A small network was shown many inputs. Here are its activations along a few directions, one row for each input.
Each table varies a few parts of the input and shows all the possible inputs, shuffled.
Descriptions start from the smaller parts, as in this example, which fits no table here: one of 2 separate values, together with either a single point or one of 9 places around a ring or (one of 5 places around a ring, together with one of 6 places along a line).
Shared parts are said once, and a part with two or three values counts as separate values.

Other details of the inputs vary at random and push rows far along two fixed directions, the same in every table; ignore that.

A family of inputs:
row 1: [  2 -83  67 -56 -32  47 -20 -46 -62 -28  29  68]
row 2: [ -7 -37   5   6 -22  46 -56 -28  40  -3 -19 -63]
row 3: [ -2  45 -68  59  25 -41  30  64  58  39  19 -72]
row 4: [-21 -11  29   0   7 -62  93  20 -19  19  21  51]
row 5: [ -7  -6   9   7  31 -39  84  26 -21  -3  61  56]
row 6: [ -9  77 -67  68  45 -58  31  52  47  50 -31 -61]
row 7: [-10  22 -24   9  -2  53 -64 -56  30   5 -28 -46]
row 8: [ -9   1   1  -2 -16  33 -49 -39  24 -24 -48 -65]
row 9: [ -2  13 -13 -17 -28  28 -55 -42  24  -8 -37 -65]
row 10: [ 24   3 -11  -9 -31  31 -80  -5  14 -16 -32 -49]
row 11: [ -2  30 -32  64  14 -55  37  90  62  42 -43 -70]
row 12: [-23 -62  73 -59 -38  44   2 -81 -38 -24  27  66]
row 13: [  6 -24  -8  11 -12  55 -69  -8   7 -26 -19 -58]
row 14: [  9 -41  30 -61  -5  48 -40 -66 -72 -28  25  94]
row 15: [  4   6 -32   5   7  48 -75 -45  30  -1 -22 -41]
row 16: [  9  21   7 -24  10 -59  76  41 -28  10  26  66]
row 17: [-14  19   2  -6   9 -40  88  10 -21  19  65  57]
row 18: [ 11 -20  34   8   5 -54  67  57 -30  13  29  62]
row 19: [  5  38 -68  63  20 -37  17  86  33  39  14 -68]
row 20: [  3  11  20  -8  22 -54  82  44 -26  -6  15  66]
row 21: [ 13  23 -19 -11  -1  34 -76 -25  22  -5 -67 -31]
row 22: [-17  -1  -1   9 -18  55 -48 -43  33 -20 -21 -65]
row 23: [ 16  24  -2   4  34 -55  49  39 -43  14  27  89]
row 24: [ 21 -49  66 -61 -26  35 -27 -44 -63 -58   9  79]
Each input here is: one of 4 places along a line, together with one of 6 places around a ring.
Changing only the place on the ring of 6 turns row 19 into row 9. The same change can be made to row 13. Which row results?
Answer: row 8
Which other rows does row 1 become when the place on the ring of 6 takes its other values? List them by row number.
Answer: row 2, row 4, row 11, row 12, row 18

A family of inputs:
row 25: [ 17  19 -33  21   1  10 -50   8  27   4 -27 -50]
row 26: [ -3  17  -9  40  10 -46  50  65   8  13  15 -24]
row 27: [ 11  17 -40  18   0  19 -52  16  20   4 -26 -52]
row 28: [-11 -11  -9  37  -9  26 -36   0  38  16 -29 -63]
row 29: [ -4   4 -10  40  26 -46  49  65  21  16   5 -14]
row 30: [ -5   1 -17  10 -26  19 -28   0  47   5 -17 -77]
row 31: [-10 -32  28 -11  13 -18  61   2 -25  -7  38  60]
row 32: [  5 -14  21 -43 -16  24 -34 -49 -26 -20 -26  21]
row 33: [  3  28 -30  17   7  25 -42  -8  37   8 -28 -57]
row 34: [  1 -16   4 -36 -10  43 -45 -47 -25 -18   9  21]
row 35: [ -6   5  -5  50  18 -43  43  64  15  35   2 -10]
row 36: [  2  10  19 -21   9 -27  42   0 -35  -7  16  78]
row 37: [ -9  11  17 -20  15 -24  48 -14 -31  -3  29  77]
row 38: [  4   1   9 -17  18 -24  39  -9 -36   2  47  73]
row 39: [-11  38 -30  31  31 -51  50  33  12  32   1 -11]
row 40: [ -4 -35  32 -28 -32  46 -27 -48 -19 -32   7  -3]
row 41: [ 16  -9  18 -40 -11  38 -39 -42 -19 -23 -14  27]
row 42: [  6 -34  35 -49 -43  30 -31 -35  -8 -25  -4   3]
Changing only one part turns row 28 into row 35. The same change can be made to row 31. Which row results?
Answer: row 29
What is each input in this table made of?
Answer: one of 2 separate values, together with either one of 4 places along a line or one of 5 places along a line
Which other rows does row 32 become when the place on the line of 5 takes its other values? List them by row number.
Answer: row 25, row 27, row 36, row 41
Which other rows does row 41 become when the choice among 2 separate values takes its other values? List them by row number.
Answer: row 33
